Each row below holds a small network's activations on one record, seen along a few directions.
Here are examples, each followed by its value of one field, ZEK.
Records without ZEK are marked absent.
Other fields move the rows too, some of them a lot.
Random noise pushes rows far along 14 fixed directions. That doesn't count. These rows show it; they differ only by the noise:
-446, -91, 45, 159, 235, 174, -267, 304, -582, -26, -364, 59, 138, 324, 186, -52, -94, 383, 409, 2, 63, -142, 190, 151, 88, 153, -450, 57
-207, 153, -132, -260, 194, 416, 43, 100, -515, 59, -264, -372, 203, 316, 390, -71, -128, 93, 94, 353, -73, 25, -81, 459, -336, 198, -56, 217
238, 114, 95, -151, -236, 59, 61, 256, 34, -303, -170, -317, 130, -13, 329, -142, -105, 207, -35, -141, 395, 35, 13, 41, 204, 413, 314, 59
-211, 141, -308, 54, -10, 295, 253, -311, -117, 166, -19, 95, -117, 57, 184, 191, 177, -17, -178, -285, -361, 83, 313, 391, 77, -85, 71, 159
6, 51, 201, 452, -238, -16, -329, -197, 355, -44, 74, -7, 517, 223, 382, -380, -219, 134, 189, 106, 446, 28, 96, 128, 315, 221, -41, -232
290, 193, 161, -137, 60, 95, -17, -356, 402, 667, 263, 29, 160, -44, 1, -3, -19, -286, -115, 111, -440, 355, -380, 77, -183, -267, 208, -21
-517, 343, -65, -547, -132, 46, -163, 245, -251, 487, -126, -4, 75, -90, -217, 38, -20, 253, 130, -323, 308, -218, -254, -60, 156, -34, -415, 415
247, 192, 126, -105, -8, 224, 112, -133, 79, -3, 391, -28, 167, 16, 338, -42, -217, 350, 220, 39, 130, 55, -47, 227, -393, 104, 63, -149
194, -90, 281, -346, -149, -26, -132, 365, 97, -118, -312, -298, -363, 70, -132, 44, -139, 63, 31, 127, -193, 398, 192, 79, 89, 79, -98, -165
-8, 65, 582, -483, -83, -79, -67, 82, -83, 210, 436, 178, 243, 153, 213, 57, -235, 513, 536, 33, 212, -33, -275, 61, -6, -2, -308, -236
-123, 95, -74, 276, 3, -194, 293, -285, -329, 59, 235, 369, -44, -483, 103, 286, 318, 38, -40, -575, -284, -51, -9, 63, 177, 36, 15, 181
-243, 115, -39, -253, 243, 304, -74, 231, -246, 37, 13, -40, -149, 142, 29, 101, -294, 303, 235, -53, -79, -19, 98, 328, -488, 108, -253, 42
-80, 12, -16, -333, -153, 255, 84, -87, -136, 365, -136, -110, 224, 88, 222, 37, 303, 320, -27, -201, 115, 218, 197, 193, 390, -128, 158, -172
-83, 424, 365, -12, -475, -158, -141, 269, 204, 65, -21, -125, 23, 72, 184, -28, -428, 63, 95, -323, 130, 311, -265, -12, 528, 201, 41, -47
82, 302, -231, -481, -35, 461, 126, -222, 443, 267, 78, -203, -191, -321, -34, 24, -25, 261, -166, -459, 211, -89, 331, 285, -412, 79, 54, 266
-180, 436, -271, 105, -263, 14, 126, 140, 204, -49, 179, 206, -86, 136, 50, 104, -275, -177, -253, -538, -14, -47, -187, 36, 256, 137, 349, 304

273, -46, 52, -131, 565, 443, 115, 63, -256, 223, 6, 41, 368, -69, 357, -58, 143, 499, 253, -233, 257, -315, -134, -180, -407, 116, 281, 151 => bod
269, 7, -90, 254, -61, 91, 67, 85, -426, -129, -230, -319, -110, -23, 36, -53, 149, 135, 98, 491, -232, 420, 89, -57, -116, -214, -125, -224 => sir
-376, 197, -294, -98, 270, 292, -74, 397, -215, 115, -230, 173, -215, 362, -152, 138, -220, -42, 48, -176, -257, -312, -95, -37, -178, -20, -194, 542 => betan
-283, -69, -119, -143, -69, -278, 287, 108, -431, -280, 102, 143, 152, 140, 207, 138, 72, -228, -146, -7, 36, -297, -278, 91, 309, 201, 195, 284 => mip
-13, -81, -100, 180, 169, 17, 200, 74, -275, -205, 74, 124, 1, 344, 254, 144, -56, -201, -91, 130, -278, -1, -82, 114, -17, -12, 295, -52 => mip
168, 90, -519, 272, 391, 446, 139, 305, -69, 41, -282, 272, -559, 76, -307, 152, 43, 34, -98, -333, -454, -164, 250, -389, -311, -240, 27, 463 => mip
219, -114, 203, -465, 56, -150, 354, 150, -503, 43, 196, 381, 65, 340, 54, 184, 240, 64, 179, 326, -318, -161, -439, -313, 116, -247, -51, 219 => nisep
22, -41, 20, -168, 157, 230, 253, -193, -371, -239, 216, -235, -78, 121, 373, 107, -75, 138, 134, 452, -313, 186, 178, 604, -543, 78, -64, -204 => sir
3, -95, 553, -407, 55, 0, -266, 303, -242, 457, -145, -115, 47, 37, -107, 11, -12, 428, 448, 138, -90, 340, -103, -138, 59, -271, -394, -377 => fola
-386, 246, -353, 181, -229, -270, -341, 144, -443, 299, -242, -371, 430, -488, -250, -222, 210, -96, -141, 76, 428, 315, -402, -79, 150, 15, -26, -104 => betan
-165, -181, 370, 204, 267, 123, -327, -189, 163, 170, -532, -434, 208, 46, 300, -247, -126, -160, 91, 81, 142, -36, 151, 279, 91, 297, -142, 58 => des
207, 234, 37, 113, -219, -35, 308, -243, 46, 14, -174, -65, -263, -244, 47, 113, 107, -205, -134, -198, -246, -10, -52, -186, 263, -61, -48, 439 => rito
-186, 324, -239, -205, -582, 107, 258, -453, 386, 559, 502, 242, 311, 541, 132, 54, 66, -131, -268, -54, 107, 165, -258, 56, 622, -587, 367, -192 => des
129, -229, -149, -112, -193, -434, 79, 24, -442, -209, -89, -313, 94, -584, -246, -9, 541, -85, -249, 305, 171, 381, -37, -58, 39, 0, 142, -381 => nisep
-135, -119, 23, -23, 24, 132, -21, -368, 441, 432, -50, 243, 48, 286, 28, 49, 174, -266, -214, -227, -268, -15, 223, 130, 448, -237, 137, 49 => absent
-107, -128, -288, 107, 147, 17, -103, 616, -560, -303, -428, -54, -96, 198, -232, -30, 80, 123, 23, 156, 72, -28, 10, -287, 52, -16, -59, 38 => bod
-397, -151, 28, -137, -36, -363, -117, 162, -344, -71, 257, 296, -5, -84, -243, 104, 95, 205, 207, -19, 109, -112, -13, -36, 87, -41, -407, -176 => bod
-420, 68, -359, -347, -157, -40, 144, 197, -611, -116, 152, -51, 448, -146, 63, 31, 242, 198, -138, -62, 551, -137, -221, 174, 89, 185, 239, -71 => fazu
-29, -100, 17, -381, -84, -262, -98, 405, -201, -145, -205, -163, -405, -250, -477, 95, 97, -28, -36, 119, -77, 89, -6, -155, -10, -18, -281, 104 => sir
-213, 179, 22, 84, -35, 58, -258, 203, 81, 130, 32, -190, -40, -16, -76, -74, -371, 51, 87, 47, -48, 438, -39, 198, -203, 29, -86, -357 => nased
241, -56, 116, -99, 183, 65, -20, 227, -2, 30, 26, 63, -68, -182, -151, 10, -28, 224, 162, -68, -3, 48, -1, -218, -243, -1, -15, -90 => fazu
-69, -14, -168, 84, -199, -216, 298, 48, -548, 69, 269, 380, 86, 7, -49, 238, 419, 122, -12, -130, -231, 166, -169, -225, 404, -402, 155, -238 => fola
532, 162, 251, 414, 29, 19, -81, 12, 296, -76, -124, -39, 5, -132, 114, -220, -246, 52, 175, 4, 87, -57, -140, -393, -132, 159, 37, 187 => fazu
-71, 29, -47, -12, -47, 81, 206, 312, -435, -362, 59, 135, -351, 488, 31, 259, -222, 256, 217, 84, -163, 60, 101, -3, -38, -158, -143, -185 => rito
641, 74, -279, -103, -86, 142, 87, -86, 268, -103, 176, -63, 17, -421, -220, -207, 258, 273, -58, 115, 375, -151, 81, -337, -415, -92, 62, 75 => betan
-296, 201, -110, -106, -186, 217, 186, -548, 294, 200, 1, -145, -29, -78, 250, 56, 65, -181, -212, -219, -98, -54, 333, 510, 77, 81, -72, 251 => fola
-400, 62, 220, -343, -102, -123, -182, 105, -183, 187, 216, -12, 288, 327, 28, -48, -217, 80, 231, 271, 321, -50, -390, 123, 109, -63, -252, -226 => des
132, 40, -168, -115, 61, 101, -136, 639, -155, -158, -307, -81, 27, 112, -172, -210, -67, 235, 33, -17, 451, -273, -184, -459, -51, 132, 122, 262 => nased
320, 367, 217, -24, -586, -200, 162, -94, 272, -77, 87, -184, -326, -18, -50, -9, -181, -257, -80, 397, -297, 389, -224, -81, 184, -161, -160, -9 => nased
115, -54, 443, -231, 190, -4, 123, 148, -165, -156, 27, -8, 50, -158, 318, 60, -73, 271, 229, -264, 25, -131, -31, 42, -64, 351, 67, 107 => nisep
47, 104, -105, -95, -202, 170, 194, 0, -27, -213, -114, -110, 75, 466, 293, -59, -119, -108, -91, 244, 1, -95, -57, 54, 201, 43, 128, 250 => rito

Which value of ZEK does each new row have?
27, 200, -363, -234, 43, 170, -55, 298, 125, 264, -43, -61, 98, 165, -287, -70, -30, -92, -267, -68, 228, 4, -318, -278, -63, -210, 398, 64 => bod
87, -200, 196, 51, 143, -30, -218, -157, -41, 375, -178, 106, 579, -28, 117, -303, 326, 226, 254, 71, 408, -327, -117, -352, 259, -94, -172, 76 => fola
-178, -40, -392, -550, 45, -116, 99, -156, 118, 292, 621, 337, -80, -158, -543, 174, 209, -116, -217, 23, 2, -204, -114, 13, -380, -367, -12, -9 => mip
176, -239, 236, -223, 36, 0, -150, -23, 317, 120, -204, 11, 373, 597, 198, -224, -8, -310, -42, 411, 39, -224, -191, -52, 353, 18, 176, 232 => betan
116, 50, 340, -88, -340, 84, -107, -207, 272, 288, 362, 490, 83, 668, 4, -80, -137, 386, 481, 448, -87, -46, 87, -221, 272, -530, -599, -191 => fazu
507, 64, 136, 240, 322, 67, 164, 56, -24, -205, 428, 20, -121, -562, 133, 95, -127, 385, 184, -351, -32, 151, -47, -50, -672, 179, 319, -274 => sir
307, -9, 120, -183, -114, 123, 145, -60, 225, 206, -152, 45, -67, 30, 51, 32, 242, 91, -38, -184, -63, -24, 110, -264, 301, -174, 82, 131 => fola
224, -246, 232, -53, 238, -145, -51, 188, 84, -263, -315, -52, 15, -325, 96, -48, 105, -46, -66, -393, 188, -327, 47, -109, 126, 514, 231, 352 => betan
-172, 229, -250, 163, 129, -9, -182, -148, 142, 234, 402, 215, 384, -163, -137, -211, -151, 120, 139, -128, 598, -432, -305, -150, -464, -16, -124, 123 => fola
37, -244, 72, -161, 91, -75, -106, 277, 43, 55, -500, -185, 145, -81, -24, -20, 239, -191, -296, -246, 101, -11, -19, -152, 418, 242, 458, 105 => fazu
-177, -469, 78, -168, 235, -18, -349, -213, 346, 248, 116, 169, 192, 102, -278, -48, 143, -139, -81, 219, -36, 66, 292, 295, -89, -123, -32, -452 => fazu
